A small network was shown many inputs. Here are its activations along a few directions, one row for each input.
Each table varies a few parts of the input and shows all the possible inputs, shuffled.
Descriptions start from the smaller parts, as in this example, which fits no table here: one of 3 separate values, together with either a single point or one of 9 places around a ring or (one of 6 places along a line, together with one of 8 places around a ring).
Shared parts are said once, and a part with two or three values counts as separate values.

Other details of the inputs vary at random and push rows far along three fixed directions, the same in every table; ignore that.

Rows:
R1: [-30  18   5  19  -6 -46 -15 -85  21 -17 -35]
R2: [-11   5  -7  31  -4   8  -5 -41  13  15  10]
R3: [  0  38  14 -29 -19 -32  20  -1 -16  68  -7]
R4: [-26 -13 -21 -15  14 -68  -1 -21  20 -62 -28]
R5: [-29  30  19  13 -18   6 -14 -14  -6  53   2]
R6: [ 20   7   7  27   0  24 -11  18  10   2  11]
R7: [-35 -14 -11  18 -21 -22 -30 -46  47   1 -15]
R8: [ -9   3   1 -28   3  -1   7  23 -16  -7   5]
R9: [ 29 -24 -23  67   3  51 -25  34  25 -32  33]
R10: [ 25 -18 -12  56  22  42 -21  13   2 -56  24]
R11: [ 19  15   1 -32  19 -67  38  15 -51  -4  -5]
R12: [-30  -6   4  18 -14 -11 -37 -51  54  -6 -23]
R13: [ 32  30  39 -10 -20  88  21  81 -57  96  55]
R14: [ 54 -27 -11 -18  34  -9  23  53 -35 -82 -10]
R15: [  6   5   6 -41  -3  23  42  24 -44  64  15]
R16: [-24 -20 -16  12  17 -24  -4 -38  13 -36 -23]
R17: [ 16 -35 -17  34  26  50 -15  20   0 -61  10]
R18: [ 39 -15  -4  53  18  68 -14  16  14 -33  32]
R19: [  0  14   6 -57 -14 -66  15  -3  -9  31 -28]
R20: [-48  10  -2  -8 -23  -2  -8 -60  46  28 -14]
R21: [ 27   5  -5 -63  14 -47  48  19 -42   4 -25]
R22: [-12  15  11 -45 -22  38  31  32 -26  83  33]
R23: [-24  17  26 -30 -25 -22  -5 -17  -5  41 -17]
R24: [ 16 -23   1  36  11 100 -11  12  14  -3  27]
R25: [ 18 -11  -9 -28  13 -36   9  26  -7 -73 -16]
R26: [ 84  -6 -22 -33  38 -70  42  59 -47 -76  -9]
R27: [-35  23  13  20 -19   5  -9 -20   3  64   7]
R28: [-27 -10  -1  -3  -7 -38 -17 -18  15   1 -14]
R29: [-29   4   5  -2  -9  16 -10 -31  35   6  -5]
R30: [-16 -18   2  35  -8  40 -45   0  26  -8  12]
Description of these inputs: one of 5 places around a ring, together with one of 6 places around a ring.
- The inputs of R20 and R26 match in every part but the place on the ring of 5. If R22 is changed in the same way as R20 into R26, which row does it become? => R2
- Change only the place on the ring of 6 in R16. List by row number the other rows that result. => R14, R15, R17, R21, R24
- Start at R18 and move only the place on the ring of 5, one step at a time. The first step leads to R24. Which rows follow, in order? => R29, R12, R6
- Change only the place on the ring of 5 in R8. List by row number the other rows that result. => R5, R10, R17, R30

Rows:
R31: [  2   1  -5  53 -12  51 -22   1  28  23  41]
R32: [-20 -12 -13  26  -7 -21 -30 -48  33   9 -16]
R33: [ 29  -1  18 -26  15  32  27  54 -61  29  23]
R34: [ 34 -19   3  32   6 112   3  36 -23  27  47]
R35: [ 32  -2   1 -22   9 -15  31  22 -29  24  -4]
R36: [ 24  -6  23 -15  11  33  21  70 -58  32  24]
R37: [ 12  -6 -10 -39  -4 -29  18  33 -12  11   8]
R38: [-17 -27 -20   9  20 -20 -20 -31  30 -82 -17]
R39: [ -6  -5   0 -19 -11  13   3  46 -12  18  19]
R40: [-33  45  25 -28 -30 -24  15  -8 -32  86   4]
R41: [ -9 -15 -22 -18  22 -62  -4   6   8 -79 -39]
R42: [ 27   5   9 -73   3 -68  24  32 -15 -36 -35]
R43: [-32  37  20  11 -25 -12 -29 -65  39  25 -23]
R44: [  1  -1 -14 -49   9 -46  30 -10 -11 -27 -27]
R45: [-23  19  18 -19 -22 -20   1   0 -29  71  -6]
R46: [-38  27  -3  22  -8   0  -5 -78  25  20 -13]
R47: [ 65 -40  -8  35  19  28 -28  47  17 -93  -1]
R48: [  7 -11 -18 -29   6 -54  26  -4  13 -33 -22]
R49: [ 33 -27 -29  65  20  25 -14  -1  43 -74  15]
R50: [-29   1  10  64  -4  88 -31 -36  26  12  37]
R51: [-60  37  14  19 -16 -11 -17 -67  21  38 -14]
- Describe the family of inputs behind these rows. => one of 3 separate values, together with either a single point or one of 6 places around a ring
- The inputs of R31 and R37 match in every part but the choice among 3 separate values. If R49 is changed in the same way as R31 into R37, which row does it become? => R48
- Start at R34 and move only the place on the ring of 6, one step at a time. The first step leads to R35. Which rows follow, in order? => R32, R45, R36, R33
